Here are a small network's activations along a few directions, averaged over the inputs that share one value of a field.
Related values have similar rows: they may be neighbours, one step apart, or belong to one group.
(in the rows, 500 means zero)
Random noise pushes rows far along 3 fixed directions. That doesn't count. These rows show it; they differ only by the noise:
[428 273 310 663 461 441 644 646 372 281 416 680 623 551 502 535 402 403]
[426 263 285 643 436 421 662 671 409 287 424 660 607 538 470 512 363 387]
[410 337 274 527 386 444 612 673 505 408 525 516 440 409 391 442 305 391]
[490 529 336 324 485 599 508 662 634 541 625 409 321 323 256 421 282 333]
[457 428 303 429 443 521 568 674 571 462 565 476 399 380 320 436 291 353]


Values of LONUP:
tefo: [491 692 624 515 586 684 483 229 265 633 582 492 442 554 620 660 608 588]
kif: [544 664 593 625 534 558 537 350 305 494 533 459 557 602 501 631 588 577]
sefop: [510 216 413 429 573 275 721 701 789 324 212 717 757 653 402 452 329 329]
vad: [674 739 734 559 634 607 492 562 636 436 563 508 653 570 495 494 466 416]
sodo: [712 810 733 533 696 700 445 432 625 538 635 382 558 491 481 532 563 459]
buke: [580 502 641 418 815 515 344 436 526 434 317 800 685 624 405 647 603 486]
gan: [528 622 456 458 414 457 602 480 616 580 786 276 350 427 308 421 337 524]
pado: [637 424 504 468 465 499 663 556 474 404 339 685 820 761 712 571 649 417]
mipon: [692 670 449 226 315 587 583 602 718 710 575 274 379 523 435 447 518 422]
kugir: [504 431 314 576 524 478 674 569 472 456 439 629 683 761 339 488 312 403]
masav: [595 353 324 680 360 282 822 673 635 329 535 548 663 591 395 355 278 453]
sep: [562 436 570 446 727 522 450 468 451 432 380 744 539 672 401 653 442 473]
lunu: [169 237 595 882 292 183 458 373 192 388 254 644 631 487 977 508 809 843]
nefen: [743 705 656 118 806 698 399 633 819 554 403 450 672 530 343 381 567 350]
mepar: [517 488 403 492 569 597 537 660 494 378 442 524 571 428 339 585 423 275]
fav: [358 313 487 747 522 329 396 260 192 421 387 671 390 680 687 516 622 628]
tiviv: [552 441 658 527 476 499 459 503 493 445 419 507 740 563 642 549 718 567]
varif: [495 661 693 465 853 757  93 223 378 581 439 633 470 552 645 662 688 667]
mevo: [571 501 676 483 472 488 399 359 403 504 381 520 670 565 751 627 829 558]
The values of LONUP form a line.
Q: Name the neighbours of lunu, in listed order.
A: sefop, nefen
Q: Name the neighbours of mipon, in listed order.
A: pado
Q: Name the neighbours of sodo, in listed order.
A: vad, masav
Q: Name the neighbours of tefo, in listed order.
A: kif, kugir
